Each row below holds a small network's activations on one input, seen along a few directions.
In each table, some parts of the input vary, and every possible input appears once, in random order.
A made-up example of a description, with smaller parts first: values(2) and (point or ring(11) or (line(6) and ring(8))).
Shared parts are said once, and a part with two or three values counts as separate values.
In the rows, 128 means zero.

Other details of the inputs vary at random and push rows far along three fixed directions, the same in every table; ignore that.

Rows:
x1: [139 162 132 126 105 138 132 116  78 167  88 174 179  90]
x2: [131  68  81 106  96 142 178 146  70 135 132  50  98 149]
x3: [114 137 154 193 157 118 155  97 161  73  87 192 113 131]
x4: [114 116 134 138 146 134 120 113 126 116 124 119 123 143]
x5: [121 145 152 137 143 105  98 137 177 114 137 103 121 137]
x6: [145 125 165 167 127  77 172  98 170  81 136 165 104 160]
x7: [109  97 118 149 157 132 158 122 153  79 129 128  68 153]
x8: [136 105 102 125 108 123 147 133 113 124 136  95 113 122]
x9: [115 139 132 135 196 108  87 140 183 118 156 127 115 167]
x10: [120 121 134 167 175 115  96 115 179 105 149 130 108 156]
x11: [133 136 105 130 150 105 114 145 142 135 155 105 116 149]
x12: [116  84 119 101 137 128 132 132 104 124 135  82 116 140]
x13: [134 132 109 151 107 144 158 115 123 109 110 152 112 114]
x14: [131  94 106 101 109 136 159 143  55 143 109 109 139 128]
x15: [131 119 103  72 123 130  99 167 120 154 165  72 130 134]
x16: [122  91 107 127  83 152 188 134 100  95 113  92  67 126]
x17: [114 115 151 168 147 125 144 102 141  74 106 153 108 131]
x18: [143 157 131 109  78 152 136 119  55 168  80 176 197  72]
x19: [129 176 141 136 121 142  98 101 110 174 108 174 185  93]
x20: [120 132 122 144 177 127  93 120 174 128 149 136 118 154]
x21: [135 124 109  50 120 146 104 124 126 193 199  91 125 176]
x22: [135 156 149 192 157 107 138 124 167  99 104 186 136 130]
x23: [116 125 132 110 166 113  99 143 129 143 144 110 144 144]
x24: [128 147 127 130 155 116  99 149 183 117 157 129 111 135]
x25: [124 143 146 125  87 157 147 117  98 139  81 165 148  84]
x26: [127 115 114 145  98 147 181 121 125  93 101 146  91 112]
x27: [139 181 179 150 134 112  64 107 155 140 117 183 217  75]
x28: [133 110 102 148 146 100 135 135 151 111 156  85  84 154]
x29: [141 155 138 117  91 131 123 124  74 160  93 164 200  79]
x30: [127 136 148 189 120 113 202 129 155  54  74 178  76 121]
x31: [125 144 131 120 143 134  69 130 175 135 165 104 129 131]
x32: [131 145 170 160 135 113 116  98 109 133  84 181 194  92]
x33: [128 132 111 135 138 131  93 127 159 131 167 104 112 135]
x34: [122 144 127 127 153 142  69 127 148 169 165 101 152 140]
x35: [131 153 164 147 102 115 144 126 117 112  74 177 163  89]
x36: [143  98  92 128 101 139 185 148 110  93 116 128  87 125]
x37: [134 142 146 100  94 139 107 121  92 161 109 127 187  80]
x38: [143 146 137  90 153 107  99 132 169 159 192 129 125 182]
x39: [131 133 135 162 125 131 122 112 161 101 131 150 124 108]
x40: [121 129 138 105  76 165 147 120  76 154  88 118 142  93]
x41: [138 150 180 187 135  95 153  80 184  81 138 196 108 152]
x42: [135 130 112 100 142 120  86 159 147 143 175  98 138 129]
x43: [119 102 125  81 110 142 149 138  48 148 104 115 157 111]
x44: [125 103 119 120  83 131 197 152  84 105  89 111  93 120]
x45: [117 100 101 120  90 155 193 139 106 102 105  98  62 136]
x46: [143 143 146  69 136 103  82 137 135 187 191 117 163 163]
x47: [129  88 105  82  76 148 165 147  70 141 115  65 112 114]
x48: [121 107  86 120 141 149 127 143 137 146 160  86  93 162]
x49: [120 148 168 128 148 117  86 108 115 152 107 146 195 107]
x50: [131 101 101 100 126 146 148 142  78 150 120 116 125 134]
x51: [129 128 133 154 116 125 174 137 142  85  97 152  91 121]
x52: [130 124 111 150 143 127 118 129 188  98 151 138  95 137]
x53: [130 107  96 109 139 125 129 162 116 148 157  77 119 155]
x54: [128 171 133 105 140 144  43 113 123 207 155 122 188 109]
x55: [116 129 129 104 180 124  86 143 153 134 155 117 129 151]
Description of these inputs: ring(5) and (point or line(10)).
Changing only the ring(5) part turns x46 into x41. The same change can be made to x29. Which row results?
> x33
Changing only the ring(5) part turns x53 into x2. The same change can be made to x35. Which row results?
> x47
Start at x4 and move only the ring(5) part, one step at a time. The first step leads to x3. Which rows follow, in order?
> x9, x23, x49
Change only the line(10) part in x51. List by row number the other rows that result.
> x1, x9, x18, x22, x24, x30, x36, x50, x55
Start at x28 and move only the ring(5) part, one step at a time. The first step leads to x54. Which rows follow, in order?
> x19, x1, x11

Rows:
x56: [135 145 146 171 151 106 144 115 185  98 137 171 100 160]
x57: [112 123 112 150 173 128 105 143 171 113 145 106  97 153]
x58: [139 111 128 167 113 112 197 113 110  81 107 160  97 140]
x59: [143 141 152 172 137  95 144 118 183  89 137 169 114 142]
x60: [125 123 154 171 169  92 139 103 171  83 132 158 109 157]
x61: [121 155 164 150 132 123 107 128 120 130  80 161 181  87]
x62: [125 113 106 173 152 115 133 142 207  69 157 105  53 158]
x63: [145 129 131 133  93 129 168 110  96 128 108 162 138 119]
x64: [116 158 164 171 125 132 132 104 150 101  84 178 132 100]
x65: [128 139 160 142 157 100 111 108 146 119 129 153 150 140]
x66: [122 172 147 156 138 138  98 109 132 140  92 181 171  87]
x67: [125 115 100 174 157 112 130 141 205  69 157 105  52 156]
x68: [133 118 123  45 121 140  84 142  71 209 161  79 186 133]
x69: [139 145 140 157 142 101 130 110 154 110 133 169 131 136]
x70: [118 142 141 184 147 123 136 120 189  78 114 154  88 131]
x71: [116  65  55 127 147 138 156 160 150  87 180  37  17 180]
x72: [130 159 148  75 139 116  65 139 147 182 170 106 163 140]
x73: [119 125 112 172 159 124 132 138 202  82 146 119  60 158]
x74: [130 165 149 155 125 126  98 116 133 130  97 172 178  75]
x75: [125 115 120 132  93 145 168 141  68 125  72 130 144  90]
x76: [131 139 161 154 153  91 132 128 151 108 118 158 139 142]
x77: [126 146 147  75 165 127  37 124 132 205 179 110 195 148]
x78: [132 132 125  90 156 121  72 137 134 177 177 100 160 157]
x79: [135 134 128 100  64 168 137 127  56 167  86 134 182  66]
x80: [136 160 139  73 144 136  42 124 146 210 188 118 188 141]
x81: [127 134 140  93  65 164 133 120  55 161  83 128 177  66]
x82: [133 146 124 102  75 159 132 135  61 169  79 138 180  67]
x83: [131 114 114 112  64 176 167 118  55 148  85 132 148  83]
x84: [140 157 148 147 150  95 104 116 163 126 143 166 153 128]
x85: [138 168 132  70 145 120  46 146 145 206 179 109 182 136]
x86: [134 107 128  65  87 144 148 124  29 177 108 108 178 106]
x87: [133 144 121 103 164 116  70 124 162 166 187 118 143 156]
x88: [126 129 129 109  88 164 127 122  48 165  79 135 191  76]
x89: [133 144 164 166 139  96 136 104 180  87 133 166 110 146]
x90: [116  69  80  79 101 171 153 146  56 151 129  51 105 130]
x91: [135 145 158 151 134 112 128 102 163 116 137 168 132 139]
x92: [122 118  98 172 166  99 135 156 202  66 148 103  51 152]
x93: [115 121 126 151 146 125 117 125 185  92 149 108  79 143]
x94: [135 124 126 162 117 120 197 107 110  97  96 177 102 134]
x95: [116 115 113 152 166 125 103 137 172 108 151 104 102 147]
x96: [128 130 137 104 170 109  73 133 156 155 178 103 146 167]
x97: [135 154 168 139 135 100 108 112 167 120 141 157 144 131]
x98: [121 131 123 144 149 124  97 136 191 105 157 103  95 141]
x99: [123  88  70  77  92 161 157 169  58 150 127  50  99 122]
x100: [126 151 127 104 174 120  69 133 157 170 182 116 140 167]
x101: [119 169 153 159 139 139 100 112 126 136  91 178 170  92]
x102: [137 117 133 148 105 128 184 104  87 111 103 167 127 125]
x103: [112 155 162 147 143 137 104 107 117 134  80 166 175  92]
x104: [129 143 136  90 162 125  57 126 137 190 177 116 181 150]
x105: [141 107 125 147  98 118 199 121  86  97 105 149 111 126]
x106: [134 143 136  89 156 115  60 139 136 183 175 108 180 143]
x107: [113  75  78  93 148 133 119 164 132 119 170  25  70 157]
x108: [147 128 132 132  91 123 169 116  98 126 109 159 140 112]
x109: [131 113 128  64  90 141 152 133  30 178 101 109 174 109]
x110: [129 166 165 149 114 131  99 114 141 129  98 168 176  78]
x111: [123 107 128 131  95 151 160 122  65 123  76 130 146  94]
x112: [142 109 134 138  83 123 201 117 101  98 105 147 106 124]
x113: [127 164 157 158 128 126  96 118 129 128  97 170 180  79]
x114: [133 122 115 109  62 163 172 140  57 144  76 126 146  80]
x115: [130 114 137 134  93 133 201 108  96 106  97 153  97 136]
x116: [115 141 162 177 144 123 124  99 139  96  83 173 151  96]
x117: [116  88  78  84 121 139 133 173 138 123 168  27  52 157]
x118: [127 104 138 162 128 117 200 112 108  88  94 160  98 151]
x119: [130 142 164 165 142 101 136  98 180  92 136 170 111 147]
x120: [118  86  76  93 129 152 122 153 147 130 182  39  60 161]
x121: [120 126 103 148 162 125  99 132 180 111 158 108  95 140]
x122: [138 148 142 172 152  84 145 126 175  89 127 170 112 141]
x123: [131 161 141  78 166 113  40 149 142 202 175 108 195 144]
x124: [138 151 132  99 150 110  80 149 171 164 180 110 140 156]
x125: [135 160 143  68 140 130  43 127 145 202 185 107 182 141]
x126: [127 131 115  48 131 155  81 138  71 225 158  93 185 143]
x127: [117 142 157 173 144 108 133 124 143  88  79 159 139  99]
x128: [134  98 125 112 108 135 202 134  96  85  98 179 100 130]
x129: [119  86  58 105 132 154 146 161 137 123 167  47  41 166]
x130: [129 151 141 183 127 122 133 109 143  93  88 179 139  91]
x131: [126 122 132 151 112 134 144 129 102 113  88 142 148  93]
x132: [123 139 162 180 135 115 129 117 139  91  83 169 152  94]
x133: [116  76  77 115 127 136 151 155 156  89 170  39  26 169]
x134: [125 125 149 131 128 125 162 105  90 127  94 160 143 130]
x135: [129 135 132 105  65 160 155 132  59 151  72 134 163  70]
x136: [118 137 145 157 144 133 139 134 158  68  87 196 121  99]
x137: [133 161 136  85 155 113  58 146 137 188 172 112 175 141]
x138: [131  64  53  85  70 167 191 161  61 128 130  44  67 124]
x139: [145 119 137 161  96 120 196 109 119  90 104 170 108 132]
x140: [117  64  77  84  94 163 173 146  51 129 116  49  91 126]
x141: [131 165 164 140 147 115 105 108 169 138 138 170 145 142]
x142: [132 154 124 101 162 123  73 131 166 173 181 120 137 162]
x143: [142 108 119 144  92 132 200 107  96 107 107 158 105 130]
x144: [136 163 163 139 138  99 112 125 170 127 135 160 145 133]
x145: [124  70  65 106  92 160 183 152  68 114 127  58  68 134]
x146: [126  67  58 104  87 166 188 146  84 117 134  60  55 137]
x147: [109 103 110 157 172 123 131 143 172  88 140  96  66 164]
Describe the family of inputs behind these rows.
> values(2) and (point or (line(5) and line(9)))
Changing only the values(2) part turns x138 into x108. The same change can be made to x81. Which row results?
> x97
Changing only the values(2) part turns x74 into x84. The same change can be made to x103. Which row results?
> x134
Change only the line(5) part in x79. List by row number the other rows that result.
> x62, x73, x83, x114
Change only the values(2) part in x120. List by row number the other rows that result.
> x91
Change only the line(9) part in x123. List by row number the other rows that result.
> x72, x76, x85, x109, x122, x124, x137, x144
Change only the line(9) part in x100. List by row number the other rows that result.
> x56, x94, x115, x118, x126, x134, x141, x142
